Each row below holds a small network's activations on one input, seen along a few directions.
In each table, some parts of the input vary, and every possible input appears once, in random order.
A made-up example of a description, with smaller parts first: one of 2 separate values, together with either a single point or one of 11 places around a ring or (one of 4 places along a line, together with one of 8 places around a ring).
Shared parts are said once, and a part with two or three values counts as separate values.
In the rows, zero is written as 128.

Other details of the inputs shift rows strongly along two fixed directions, in all tables alike. That doesn't count.

Table:
R1: [147 149 201 196 148 134  96 214  83 160 208 101 163]
R2: [104 183  33 125  91 140 152  68 183 105  58  79 125]
R3: [138 219  86 125  98 179 140 113 163 102  76  73 141]
R4: [161  53  94  71 123 107  79 121 139 161 132 239 101]
R5: [101 185  55 142  89 138 149  84 177 109  69  60 137]
R6: [189  69 107  44 145 126  74 103 108 139 159 201  82]
R7: [147  60 123  47 133  93 106 117 138 159 140 230  77]
R8: [133 210  60 102 104 176 134 107 171 103  55  81 120]
R9: [109 174  96 127 128 149 135  81 157 100  62 113 166]
R10: [150  60 100  92 142  85 106  84 111 147 175 193  96]
R11: [102 185  73 102  88 134 174  52 183  99  72  70 116]
R12: [132 137 182 160 115 102 139 175 119 155 147 128 159]
R13: [103 116 196 159 124 116 132 170 106 111 163 103 106]
R14: [107 179 119  84  80 133 168 104 184 118  59  96 121]
R15: [104 145  61  93 144 210 188  70 163 104  36  81 151]
R16: [128 136 150 187 132  95 139 136 107 143 181 108 155]
R17: [143  84  75 121 130 106  98  93 131 143 155 180 114]
R18: [117 195  70 105  72 150 162  96 193 110  33 109 138]
R19: [131 212  99  79  99 170 154  89 171  95  70  69 111]
R20: [125 160  92 123  79 153 152  90 159  63  59  94 113]
R21: [185  77 106  49 152 124  81 105 106 140 161 207  81]
R22: [156 211  79  98  97 173 148  87 164  92  66  82 132]
R23: [ 97 125 240 176 175  97 120 173  87 152 190 108 173]
R24: [154  37  88  93 125 125  71 111 120 113 136 223  71]
R25: [119 185  91 106 111 150 152  54 169  82  37  93 169]
R26: [151  52  88  67 132 101  77 132 140 166 124 235  89]
R27: [153  36 109  69 127 111  91 101 110 105 141 209  61]
R28: [145  53 136  73 170  98  86  88 103 137 146 210 124]
R29: [155  78  86 108 125 100 105  80 129 136 153 172 115]
R30: [104 163 159 221 118 111 138 161 116 146 174  63 176]
R31: [158 148 213 188 149 124 109 203  77 153 210  98 163]
R32: [132  61 144  73 178  99  90  96 113 142 153 211 112]
R33: [115  91 122 172 154 155 175 157 105 161 182  85 144]
R34: [102 132 165 174 172 112 109 159 104 145 143 130 169]
R35: [106 131 228 184 177  92 131 169  72 147 186 117 182]
R36: [101 115 198 219 140 112 110 219  83 134 180 106 128]
R37: [152  69 133  72 133  88 113 127 118 158 146 219  99]
R38: [136 171  64 104 124 233 191 124 159 112  77  44 131]
R39: [ 99 162 182 221 117 132 141 190 104 109 150  81 146]
R40: [116  98 196 190 164 148 181 237  92 187 186  98 156]
R41: [107 174 199 198 156 115 148 153 101 125 142  86 201]
R42: [136 192 115  85 101 164 140 102 161 104  89  72 114]
R43: [111 161 193 213 118 122 155 181  99 101 151  78 147]
R44: [ 97 179 181 195 122 109 149 210 125 160 134  90 163]
R45: [150  44 109  73 133 108  98 103 107 105 143 215  61]
R46: [140  47  94  79 174 111  60  98 120 144 127 226 117]
R47: [100 122 195 220 146 111 116 218  82 134 180 112 127]
R48: [117 190  92  79  67 137 177  83 185 104  33  93 129]
R49: [172  80 100  86 154 132  58 146 112 155 160 193  92]
R50: [117 179 197 191 113 105 165 189 119 149 143  93 175]
R51: [111 169  95 121 121 152 129  78 161 100  58 107 168]
R52: [125  77 130  91 128 117 114 117 124 105 138 175  66]
R53: [108 126 174 164 131  94 136 139 114 150 186  91 136]
R54: [139  30  87 106 152 183 142 136 110 119 129 161  67]
R55: [104 162 182 198 120  97 159 148 105 141 176  52 164]
Description of these inputs: one of 5 separate values, together with either a single point or (one of 2 separate values, together with one of 5 places along a line).
Question: The inputs of R37 and R45 match in every part but the choice among 5 separate values. If R7 is changed in the same way as R37 into R45, which row does it become?
Answer: R52
Question: The inputs of R10 and R21 match in every part but the choice among 5 separate values. If R17 is changed in the same way as R10 into R21, which row does it become?
Answer: R3
Question: Change only the choice among 2 separate values in R6. List by row number the other rows that result.
Answer: R21
Question: Change only the choice among 5 separate values in R13. List by row number the other rows that result.
Answer: R14, R23, R42, R53
Question: Change only the choice among 2 separate values in R23. List by row number the other rows that result.
Answer: R32

Table:
R56: [138  40 117  87 155 114 114 113 119 151 153 201 101]
R57: [129 114 174 127 151 123  98 155 105 132 148 144 126]
R58: [159  54 105 107 145 115  90 112 102 124 169 190  87]
R59: [134 160  74 101 117 162 145  91 164 126  87 102 137]
R60: [116 134  94 103 107 153 169  87 156 105  73 107 129]
R61: [123 143 136 160 114 135 144 129 120 115 145  82 132]
R62: [143 161  73 109 117 164 142  95 153 109  79 108 138]
R63: [130 134 182 144 150 125 116 162  99 127 157 132 134]
R64: [127 133  90 101  98 141 119 122 159 114  80 139 102]
R65: [136 134  89  91  95 137 139 111 163 126  97 133 100]
R66: [123 170 102  80 117 145 147  91 157 112  79 104 118]
R67: [124  67 133 110 147  79 104 105 120 145 144 201 133]
R68: [108 162 187 190 123 111 150 206 110 160 169  82 145]
R69: [137 151  68 105 123 164 128  95 153 112  79 128 130]
R70: [122 110 129 132 135 134 149 125 122 118 116 132 131]
R71: [151  75 129 105 125  71  79 124 120 155 158 219 108]
R72: [114 187 160 131 114 106 133 110 139 114 107 102 160]
R73: [111 139 117 149 119 138 120 123 132 105 118  97 121]
R74: [127 158 182 194 143 138 144 184  98 154 175  74 179]
R75: [ 97 136 179 188 145 129 154 171 105 128 143 101 156]
R76: [148  59 104 111 148 116  84 115 105 124 166 194  86]
R77: [104 125 124 129 136 127 158 125 134 136 115 116 132]
R78: [120 140 118 141 116 134 141 114 136 119 135  91 120]
R79: [113 156  92 129 112 136 147 101 145 114 110  85 116]
R80: [114 165 173 191 154 130 142 187 104 167 173  74 175]
R81: [ 93 136 150 160 134 137 147 147 129 120 108  97 148]
R82: [129 121 148 159 155 137 103 167 109 151 154 127 153]
R83: [145 110 128 130 147  94  90 119 118 157 155 174 154]
R84: [137 154 147 118 128 139 138 126 124 108 115 112 130]
R85: [118 165  86 121  95 111 129  62 161  97  86 111 130]
R86: [136 112 139 137 124 121 112 164 118 134 145 160 109]
R87: [143 132  91  93  90 142 140 112 155 118  95 133 103]
R88: [132 153 159 120 123 140 142 131 122 119 125  99 137]
R89: [158  68 137  69 155 115  94 118 114 148 165 196  96]
R90: [139 123 162 157 122 117 128 180 107 139 159 133 123]
Question: The inputs of R58 and R84 match in every part but one. If R78 is changed in the same way as R58 into R84, which row does it become?
Answer: R89
Question: Describe the family of inputs behind these rows.
Answer: one of 5 separate values, together with either a single point or one of 6 places along a line
Question: Change only the choice among 5 separate values in R61. List by row number the other rows that result.
Answer: R60, R74, R87, R88
Question: Change only the choice among 5 separate values in R80. List by row number the other rows that result.
Answer: R66, R68, R77, R79

Table:
R91: [108 190 133 195 107 147 159 149 134 116 114  55 161]
R92: [ 88 173 137 187 105 133 183 142 140 115 119  50 146]
R93: [ 86 149 170 187 123 136 167 148 117 109 129  57 146]
R94: [114 181 161 187 105 127 139 170 121 116 143  56 145]
R95: [144  52 119 132 144 106  79 141 100 151 182 190  92]
R96: [101 144 120 141 108 141 176 106 142 103 100  81 128]
R97: [138  70 193 121 158  12  63 107 106 172 180 230 167]
R98: [112 192 137 187 126 150 154 154 123 134 122  51 171]
R99: [111 207 150 186  88 131 165 160 135 115 128  39 149]
R100: [128 199 155 167 128 151 142 161 125 137 139  57 177]
R101: [158 143  26  24  91 166 124  37 192  82  30 164  76]
R102: [166  17  39   8 165 148  90  41 139 131 106 242  86]
R103: [112  96 218 163 163   7  60 131  78 165 216 216 168]
R104: [113 141 126 155 148 142 152 137 124 132 124  92 153]
R105: [169  41 112  37 156 124  77 119 120 156 142 245  90]
R106: [143  63 208 146 162  94  94 204  75 161 205 197 113]
R107: [127 125  14  44  99 177 159  15 188  68  14 138  95]
R108: [149  75 207 154 151  85  94 199  75 169 231 176 105]
R109: [160  88 177 123 173 111  86 175  83 168 196 179 120]
R110: [165  78 172 144 176 105  79 185  70 175 220 175 133]
R111: [145  11  79  79 154 107  82  99 120 136 156 227  68]
R112: [183  64  36  34 121 135  78  65 148 115 108 226  72]
R113: [158  94 187 126 175 119  87 179  88 175 205 172 135]
R114: [113 144 121 145 150 152 148 128 136 137 121  94 161]
R115: [ 93 181 143 194 122 148 177 146 138 110 110  51 164]
R116: [132 172  59  62  78 158 138  65 188  79  38 110  85]
R117: [105 152 140 151 142 153 170 127 120 118 109  71 161]
R118: [ 95 191 185 175  90 127 176 179 133 117 117  58 139]
R119: [138 158  42  27  89 166 148  57 188  89  10 139  94]
R120: [117 159  67  61  70 154 150  77 188  76  24 118  83]
R121: [115 153 119 169 102 127 148 139 134 128 132  88 130]
R122: [112 192 142 184 128 156 152 154 130 141 127  52 183]
Question: Describe the family of inputs behind these rows.
Answer: either one of 2 separate values or (one of 5 places along a line, together with one of 6 places along a line)
Question: What sort of input is R98?
Answer: one of 5 places along a line, together with one of 6 places along a line
Question: Change only the place on the line of 6 in R110. List by row number the other rows that result.
Answer: R98, R104, R109, R117, R119
